Each row below holds a small network's activations on one input, seen along a few directions.
Each table varies a few parts of the input and shows all the possible inputs, shuffled.
Descriptions start from the smaller parts, as in this example, which fits no table here: one of 4 places along a line, together with either a single point or one of 9 places around a ring or (one of 2 separate values, together with one of 5 places around a ring).
Shared parts are said once, and a part with two or three values counts as separate values.
In the rows, 128 means zero.

Other details of the inputs vary at random and push rows far along three fixed directions, the same in every table; ignore that.

Table:
x1: [143  89 134 161 183 134 139 144 110 119 139 132]
x2: [193 143 110 152  49 113  72  73 102 140 133 157]
x3: [130 147 123 138 149 111 131 151 139 143 107 155]
x4: [ 62 137 139  87 169 132 187 177 167 118 127 103]
x5: [ 90  98 144  94 149 155 150 138 142 117 125  75]
x6: [ 94  89 153 119 163 174 155 160 157 111 130  94]
x7: [179 122 108 146  76 114  76  72  86 147 138 134]
x8: [186 159  98 131  69  87  94  56  92 132 135 158]
x9: [ 94  94 144 109 156 167 151 148 141 119 128  80]
x10: [147  74 148 172 194 149 152 159 117 114 148 129]
x11: [ 97 203 118 102  94  80  89 147 156 168  86 157]
x12: [138 107 138 129  84 199 197 105 159  67 216 132]
x13: [173  65 127 161 133 152 104  93  88 129 140 101]
x14: [125 137 119 139 154 105 131 157 128 149 115 145]
x15: [188  97 123 171 129 136 119  88  89 111 157 152]
x16: [118 126 132 139 137 126 113 161 140 153  97 123]
x17: [183 137 115 157  59 119  75  78  97 129 136 161]
x18: [104 136 132 105 142 100 101 130 123 139  98 115]
x19: [ 98 218 110 100 109  61 112 141 146 151  80 175]
x20: [185  88 118 166 132 139 129  93  94 127 156 130]
x21: [147  70 144 166 213 117  82 148  80 146  73 107]
x22: [ 63 130 156 107 155 156 160 197 185 120 124 111]
x23: [127 149 124 146 139 116 138 164 148 137 111 162]
x24: [ 99 164 128  61   9 188 175  68 178  74 216  99]
x25: [144 111 130 115  90 186 184  83 139  77 201 113]
x26: [ 62 142 144 104 139 149 157 197 183 135 116 110]
x27: [177 156  98 126  47  97  67  59  84 147 132 137]
x28: [108 215 103 104 105  71 116 148 149 171  84 164]
x29: [ 84 213 117  81  81  75  93 126 151 152  75 152]
x30: [129 165 115 144 120 103 132 155 148 156 109 160]
x31: [143  69 140 150 205 107  82 138  78 143  71 103]
x32: [119 167 124 125 138 104 128 143 132 133 108 158]
x33: [125  68 158 143 187 159 126 134 107 111 124  96]
x34: [162  87 132 187 206 106 111 168  92 158 103 144]
x35: [102 196 109 101 122  69 122 145 144 163  81 148]
x36: [ 63 142 149 102 147 149 150 180 176 122 109 120]
x37: [174  74 130 164 160 144 130  93  79 104 166 122]
x38: [ 86  91 144  93 156 152 150 141 138 114 133  75]
x39: [169  81 126 149 149 130 129  83  81 102 163 117]
x40: [108 164 116  72  25 188 211  79 175  72 232 110]
Each input here is: one of 2 separate values, together with one of 4 places along a line, together with one of 5 places around a ring.
The inputs of x12 and x17 match in every part but the choice among 2 separate values. If x20 is changed in the same way as x12 into x17, which row does it become? -> x13
The inputs of x35 and x5 match in every part but the choice among 2 separate values. If x25 is changed in the same way as x35 into x5, which row does it become? -> x21
Change only the place on the ring of 5 in x33. List by row number the other rows that result. -> x9, x21, x24, x27
Change only the choice among 2 separate values in x18. List by row number the other rows that result. -> x39

Table:
x41: [103 132 136 115 123 157 164 146 159 113 153 118]
x42: [150 114 128 146 115 137 117 114 119 124 138 135]
x43: [119 216 100 109  75  72 102 126 147 157  95 178]
x44: [122 218 100 105  78  64 106 123 142 159  94 176]
x45: [151 118 124 147 120 134 121 113 115 126 142 137]
x46: [103 137 133 125 181 108 139 172 137 143  96 130]
x47: [143  86 139 175 234  98  99 174  87 159  77 132]
x48: [133 114 135 124 118 128 104 102 103 119 131 114]
x49: [152 117 128 147 114 138 117 117 117 129 143 132]
x50: [141 112 122 124 114 131 115 105 105 131 129 108]
x51: [103 130 140 133 168 119 126 182 145 148  93 129]
x52: [ 89 127 136  91 121 147 151 131 152 111 140  98]
x53: [139 108 127 126 117 137 110 101 111 133 128 106]
x54: [104 131 137 112 119 156 167 145 161 110 151 114]
x55: [153 112 129 146 116 133 118 115 118 126 135 132]
x56: [141 113 121 123 112 130 111 102 115 132 132 108]
x57: [153 120 122 140 120 124 127 107 113 122 137 135]
x58: [101 141 130 108 129 147 169 138 155 110 151 127]
x59: [151 119 123 144 127 130 125 110 111 124 142 138]
x60: [ 88 124 142  92 125 148 149 133 152 105 145  98]
x61: [101 140 132 126 179 110 140 172 138 143 102 134]
x62: [153 120 123 139 121 127 128 109 113 123 142 131]
x63: [102 132 137 111 117 154 167 143 163 109 147 119]
x64: [150 113 128 148 119 140 117 118 118 126 141 135]
x65: [150 116 125 144 119 133 123 111 117 121 140 135]
x66: [150 123 120 137 125 123 129 104 111 120 140 138]
x67: [110 126 140 117 154 132 116 144 132 131  90 116]
Describe the family of inputs behind these rows. -> either a single point or one of 6 places along a line or (one of 4 places along a line, together with one of 5 places around a ring)
A walk changes only the place on the line of 6. It starts at x53 and steps to x56. List the rest of the walk in order. -> x50, x52, x60, x48
A walk changes only the place on the line of 4. It starts at x64 and steps to x45. List the rest of the walk in order. -> x59, x58
